These are the activations of a small network on made-up records, seen along a few directions, one row for each record.
Each row is followed by the record's values for the fields Kub, Daper, Gal, Pim, Varut.
A field that a record lacks is left out.
Other fields move the rows too, some of them a lot.
In the rows, 500 means zero.
Random noise pushes rows far along 5 fixed directions. That doesn't count. These rows show it; they differ only by the noise:
[687 320 192 319 557 566 608 516 583 326 607 470 535 446 502 333 557 589
 443]
[427 673 535 490 479 527 466 416 595 630 512 557 402 634 353 599 456 444
 401]
[498 544 540 422 459 520 483 492 497 456 514 485 465 482 475 462 473 529
 527]
[553 560 503 362 627 484 451 564 534 533 616 603 364 553 430 519 497 538
 502]
[496 560 468 676 346 568 496 312 628 550 472 582 489 628 450 671 485 381
 325]
[392 699 615 799 373 583 457 560 449 760 559 653 486 741 466 546 432 319
 429]
[598 414 323 654 416 614 577 576 481 499 607 567 592 586 566 372 515 434
 430]

[531 281 478 542 415 506 603 584 366 295 433 342 703 308 649 290 539 582
 614] -> Kub=l2 Daper=m1 Gal=y1 Pim=z1
[737 311 192 393 766 463 537 627 576 457 634 535 520 475 581 417 631 528
 493] -> Kub=l1 Daper=m1 Gal=y2 Pim=z2 Varut=e1
[353 540 420 544 629 493 535 600 467 677 552 542 500 674 305 404 467 473
 322] -> Kub=l2 Daper=m1 Gal=y1 Pim=z2 Varut=e2
[552 498 461 571 502 502 490 408 589 523 517 591 453 567 488 640 516 459
 393] -> Kub=l1 Daper=m1 Gal=y6 Pim=z2 Varut=e1
[320 584 572 645 396 539 676 663 343 629 436 269 717 487 505 201 473 508
 600] -> Kub=l1 Daper=m1 Gal=y1 Pim=z2 Varut=e1
[495 661 427 754 419 610 496 440 638 802 565 688 464 789 429 682 506 289
 331] -> Kub=l1 Daper=m2 Gal=y3 Pim=z1
[532 364 500 356 686 402 363 686 329 377 510 464 514 354 634 348 499 538
 670] -> Kub=l2 Daper=m1 Gal=y2 Pim=z2 Varut=e1
[619 449 597 617 556 429 337 482 505 438 566 722 381 532 595 726 521 442
 472] -> Kub=l1 Daper=m2 Gal=y2 Pim=z2 Varut=e1
[413 469 548 816 199 572 564 451 379 441 364 349 737 452 642 369 461 406
 501] -> Kub=l1 Daper=m1 Gal=y2 Pim=z2 Varut=e1
[454 592 639 559 548 502 554 730 361 638 630 568 472 572 484 391 482 548
 594] -> Kub=l1 Daper=m2 Gal=y1 Pim=z1
[606 222 592 600 498 378 491 377 488 204 413 535 532 310 644 683 565 597
 476] -> Kub=l2 Daper=m1 Gal=y1 Pim=z2 Varut=e3
[493 475 422 378 461 541 668 485 523 446 479 339 572 419 465 370 515 615
 540] -> Kub=l1 Daper=m2 Gal=y5 Pim=z1
[422 480 390 605 379 582 492 495 470 538 416 413 647 535 518 373 478 373
 469] -> Kub=l2 Daper=m1 Gal=y6 Pim=z1
[392 562 464 611 487 545 422 635 363 632 493 485 576 590 529 321 443 364
 506] -> Kub=l2 Daper=m1 Gal=y2 Pim=z2 Varut=e1
[511 671 692 257 562 444 300 485 518 481 528 565 283 458 475 615 448 524
 646] -> Kub=l1 Daper=m2 Gal=y4 Pim=z2 Varut=e2
[461 573 522 644 576 466 437 550 508 660 517 568 494 610 499 571 507 378
 480] -> Kub=l1 Daper=m2 Gal=y2 Pim=z2 Varut=e1
[609 374 283 501 444 550 593 352 627 393 476 460 562 477 518 518 547 507
 373] -> Kub=l1 Daper=m1 Gal=y6 Pim=z2 Varut=e1
[392 616 803 506 519 471 416 734 273 590 560 577 433 496 541 428 430 538
 710] -> Kub=l2 Daper=m1 Gal=y5 Pim=z1
[560 496 404 716 458 535 490 471 539 581 543 604 527 619 558 584 512 370
 395] -> Kub=l1 Daper=m1 Gal=y2 Pim=z2 Varut=e1
[498 616 494 461 514 523 590 471 588 639 533 500 451 561 425 569 512 528
 495] -> Kub=l1 Daper=m1 Gal=y5 Pim=z1
[695 320 489 636 477 446 431 362 574 291 519 650 462 444 644 738 558 483
 425] -> Kub=l1 Daper=m2 Gal=y2 Pim=z2 Varut=e1
[544 427 237 572 444 610 559 402 627 536 535 584 533 635 431 519 520 417
 283] -> Kub=l2 Daper=m1 Gal=y3 Pim=z1
[521 381 337 698 471 520 481 489 495 505 439 463 658 515 616 470 533 346
 454] -> Kub=l2 Daper=m2 Gal=y2 Pim=z2 Varut=e1
[688 483 460 459 756 478 274 772 424 616 756 839 313 631 613 544 520 405
 588] -> Kub=l2 Daper=m2 Gal=y4 Pim=z2 Varut=e2
[430 631 515 326 529 517 309 523 479 569 487 515 409 538 447 465 426 417
 555] -> Kub=l2 Daper=m1 Gal=y4 Pim=z2 Varut=e2
[559 352 711 405 553 303 276 263 543 178 342 543 373 278 580 827 513 573
 507] -> Kub=l2 Daper=m1 Gal=y2 Pim=z2 Varut=e1
[575 409 310 640 566 558 585 735 393 565 652 538 616 577 590 258 520 450
 497] -> Kub=l1 Daper=m2 Gal=y2 Pim=z2 Varut=e1
[462 559 574 295 540 499 447 559 466 491 515 489 422 455 457 461 466 561
 624] -> Kub=l2 Daper=m2 Gal=y5 Pim=z1
[624 221 363 375 650 426 615 542 484 260 534 447 548 347 528 388 580 688
 457] -> Kub=l1 Daper=m1 Gal=y1 Pim=z2 Varut=e2
[571 443 520 668 393 545 518 646 365 501 494 449 654 437 739 361 531 442
 676] -> Kub=l1 Daper=m1 Gal=y6 Pim=z2 Varut=e2
[521 432 645 721 438 465 527 478 459 455 510 613 500 512 549 630 517 519
 436] -> Kub=l1 Daper=m1 Gal=y1 Pim=z1
[581 337 431 763 354 525 608 347 568 372 489 561 585 517 548 624 543 482
 317] -> Kub=l1 Daper=m2 Gal=y1 Pim=z2 Varut=e1
[373 518 657 569 465 461 510 539 409 522 406 421 568 453 498 469 482 511
 566] -> Kub=l2 Daper=m1 Gal=y1 Pim=z1
[584 601 693 345 782 399 462 857 369 660 691 614 353 484 576 465 545 618
 803] -> Kub=l1 Daper=m1 Gal=y5 Pim=z1
[476 376 480 384 528 455 454 586 350 318 442 354 588 339 574 279 479 568
 589] -> Kub=l2 Daper=m1 Gal=y2 Pim=z2 Varut=e1
[499 423 316 502 364 620 598 543 464 486 430 326 706 434 602 277 515 451
 600] -> Kub=l2 Daper=m1 Gal=y5 Pim=z1
[382 778 646 445 636 426 316 448 581 738 511 633 278 671 332 731 437 403
 439] -> Kub=l1 Daper=m1 Gal=y2 Pim=z2 Varut=e1
[618 390 236 406 509 565 576 385 669 433 525 511 514 510 453 537 549 506
 389] -> Kub=l2 Daper=m2 Gal=y5 Pim=z1

Here are new rows. What are their fields?
[471 691 637 572 346 493 355 206 661 578 363 528 398 544 498 845 473 356
 456] -> Kub=l1 Daper=m1 Gal=y4 Pim=z2 Varut=e2
[209 751 582 521 434 529 337 466 445 696 395 453 474 646 336 462 355 324
 445] -> Kub=l2 Daper=m2 Gal=y2 Pim=z2 Varut=e1
[473 520 520 243 623 448 497 675 366 446 498 308 528 341 544 226 482 617
 711] -> Kub=l1 Daper=m1 Gal=y2 Pim=z2 Varut=e1
[433 501 727 523 542 422 492 628 345 452 533 522 469 446 505 450 469 597
 584] -> Kub=l1 Daper=m2 Gal=y1 Pim=z2 Varut=e1
[590 415 551 609 561 485 463 776 292 460 651 598 532 482 674 332 502 506
 636] -> Kub=l1 Daper=m2 Gal=y2 Pim=z2 Varut=e1
[613 393 434 439 457 588 401 754 289 388 624 541 552 437 704 217 470 471
 699] -> Kub=l2 Daper=m2 Gal=y4 Pim=z2 Varut=e2
[719 434 477 553 570 482 523 419 655 497 618 736 363 549 550 798 588 533
 433] -> Kub=l1 Daper=m1 Gal=y5 Pim=z1
[636 414 429 402 558 500 606 487 578 405 596 552 445 460 494 543 550 626
 491] -> Kub=l1 Daper=m2 Gal=y5 Pim=z1
[428 561 397 375 404 561 519 417 528 452 418 315 562 460 440 349 454 486
 491] -> Kub=l1 Daper=m2 Gal=y2 Pim=z2 Varut=e1
[329 733 673 265 499 510 430 498 489 593 484 469 361 523 318 492 399 550
 582] -> Kub=l2 Daper=m2 Gal=y5 Pim=z1
[580 452 327 328 668 428 538 442 641 481 456 375 518 426 479 517 584 543
 494] -> Kub=l1 Daper=m1 Gal=y2 Pim=z2 Varut=e1
[438 460 500 515 529 450 471 444 492 449 433 455 524 471 474 509 480 491
 440] -> Kub=l2 Daper=m1 Gal=y2 Pim=z2 Varut=e1
[320 557 685 546 324 510 430 480 355 445 346 363 585 416 532 391 403 471
 585] -> Kub=l2 Daper=m1 Gal=y6 Pim=z2 Varut=e1
[708 307 569 599 469 440 502 393 564 302 502 620 468 392 658 746 606 565
 503] -> Kub=l1 Daper=m1 Gal=y1 Pim=z1
[486 552 435 693 364 634 677 595 457 661 564 487 624 601 535 356 497 463
 498] -> Kub=l1 Daper=m1 Gal=y5 Pim=z1
[544 599 502 451 720 462 427 732 435 665 661 617 399 592 509 430 506 482
 575] -> Kub=l1 Daper=m1 Gal=y2 Pim=z2 Varut=e1
[326 716 793 607 393 477 402 537 373 608 443 479 472 527 503 515 399 437
 610] -> Kub=l1 Daper=m2 Gal=y2 Pim=z2 Varut=e1
[389 712 740 505 469 446 352 436 491 578 451 536 377 536 451 651 428 447
 542] -> Kub=l1 Daper=m2 Gal=y2 Pim=z2 Varut=e1
[342 611 797 755 327 481 529 428 440 581 390 489 534 523 493 625 464 475
 493] -> Kub=l1 Daper=m1 Gal=y1 Pim=z1
